Each row below holds a small network's activations on one input, seen along a few directions.
In each table, some parts of the input vary, and every possible input appears once, in random order.
Descriptions start from the smaller parts, as in this example, which fits no table here: one of 4 places along a line, together with either a single point or one of 9 places around a ring or (one of 2 separate values, together with one of 8 places around a ring).
Shared parts are said once, and a part with two or three values counts as separate values.

Other details of the inputs vary at random and push rows far along two fixed directions, the same in every table; ignore that.

Rows:
x1: [-1.31  1.91  3.93 -4.13  2.26 -3.28 -0.23 -0.23  1.23 -3.60 -0.32  2.18]
x2: [-0.40  0.45  0.92  3.61  4.09  1.19  1.41  4.03 -3.43  0.99  3.60  1.68]
x3: [-4.30  4.25  5.28 -3.10  1.69 -1.96 -0.89  1.19  0.83 -4.85  1.54  1.59]
x4: [ 1.19 -1.40 -0.26  4.87  2.05  3.38  0.85  2.99 -3.40  0.44  1.71 -0.20]
x5: [ 1.94 -2.31 -1.47  4.93  2.76  2.18  1.68  5.24 -3.42  4.82  2.40 -0.49]
x6: [ 2.35 -2.25 -5.48  1.57 -4.09 -1.14  0.00 -1.25  2.58  4.72 -1.22 -2.50]
x7: [-2.93  3.14  5.56 -3.06  1.51  0.20 -0.67 -1.06 -2.08 -6.34  0.15  1.16]
x8: [ 1.33 -0.69 -1.35  3.09  1.50  0.65  1.54  1.36 -1.97  3.41  1.52 -0.49]
x9: [-1.72  1.47  5.06 -2.73  4.49 -1.69 -0.11  2.87 -0.03 -3.26  0.74  2.37]
x10: [-2.32  2.55  0.88 -7.01 -2.66 -4.35 -1.07 -6.48  1.17 -3.14 -1.82  0.97]
x11: [ 3.98 -3.52 -5.04  3.25  0.29 -0.70  1.17 -0.70  2.01  5.16 -0.66 -0.63]
x12: [ 2.89 -2.65 -5.69 -1.48 -6.36 -0.75 -0.61 -7.19  1.48  2.11 -4.21 -2.92]
x13: [-0.77 -0.07  1.29  2.57  2.21  0.97  0.14  6.05 -0.84  1.07  2.27 -0.09]
x14: [-1.23  0.93  3.20  4.01  3.32  4.41  0.25  5.95 -2.54 -1.79  3.13  1.55]
x15: [-0.32  1.16  2.67 -1.93  2.66 -2.14  0.38 -0.11  1.36 -1.59 -0.11  1.32]
x16: [-2.57  2.84  1.60 -6.12 -4.03 -0.92 -1.91 -6.31  3.04 -4.60 -2.84  0.10]
x17: [-1.76  1.79  1.85 -3.48 -2.52  0.14 -1.38 -2.15  1.12 -3.43 -1.46  0.47]
x18: [ 2.20 -2.88 -1.05  4.76  1.17  3.81  0.84  3.92 -3.44  2.51  0.70 -1.44]
x19: [ 1.85 -2.14 -6.28  2.12 -3.68 -0.80 -0.13 -2.43  3.03  4.45 -0.79 -1.93]
x20: [ 1.91 -2.58 -5.61 -1.75 -6.66  0.82 -1.28 -5.71  3.32  2.91 -4.31 -2.69]
Each input here is: one of 4 places along a line, together with one of 5 places around a ring.
The inputs of x15 and x7 match in every part but the place on the ring of 5. If x1 is changed in the same way as x15 into x7, which row does it become?
> x12
Start at x2 and move only the place on the ring of 5, one step at a time. The first step leads to x11. Which rows follow, in order?
> x19, x14, x4

Rows:
x21: [ 1.03 -1.23 -3.04 -1.43 -0.15 -5.37  0.04 -2.76  3.41  1.61 -1.03 -0.42]
x22: [-2.78  3.52  6.07 -1.09  3.82  0.73 -0.13  1.17 -0.66 -5.98  1.49  2.39]
x23: [ 2.84 -1.74 -2.04  3.12  3.21 -1.05  2.28  3.84  0.52  6.60  1.76  0.49]
x24: [ 0.02 -0.30 -3.75 -3.51 -4.58 -1.93 -0.98 -7.16  1.19  0.03 -2.38 -0.10]
x25: [ 0.40 -1.70 -1.22  3.50  0.25  2.85  0.08  4.42 -0.83  2.99  0.92 -1.49]
x26: [ 1.80 -1.31 -0.64  3.83 -0.39  2.04  0.61  4.83 -1.17  2.69  0.82 -1.70]
x27: [-1.03  1.27 -1.31 -1.14 -3.35 -0.55 -0.92 -3.48  2.65 -0.57 -0.92 -1.10]
x28: [-0.94  0.41 -1.81 -1.97 -3.64 -0.55 -1.33 -2.61  2.28 -0.58 -1.03  0.15]
x29: [ 0.60 -0.59 -1.52 -1.91 -1.97 -0.22 -0.68 -3.80  2.01 -1.12 -1.96  0.85]
x30: [ 1.12 -2.05 -1.55  3.30  1.35  2.48  0.83  2.79 -3.22  3.18  1.15 -1.19]
x31: [-0.51  0.96 -1.59 -1.27 -2.23 -0.98 -0.05 -5.07  0.18 -0.44 -0.88 -0.72]
x32: [-2.76  3.06  6.26 -2.67  2.57 -0.65  0.03  2.09 -3.66 -5.16  1.48  1.62]
x33: [-3.08  2.13  6.24 -2.66  3.88  0.95 -0.87  2.23 -1.27 -5.41  0.61  2.18]
x34: [ 3.29 -2.44 -0.12  3.93  1.24  2.27  1.09  3.52 -1.42  2.15 -0.02 -0.94]
What do these inputs look like to the network?
> either one of 2 separate values or (one of 3 separate values, together with one of 4 places along a line)
Change only the choice among 3 separate values in x34. List by row number the other rows that result.
> x26, x32
Change only the place on the line of 4 in x24. List by row number the other rows that result.
> x30, x31, x32
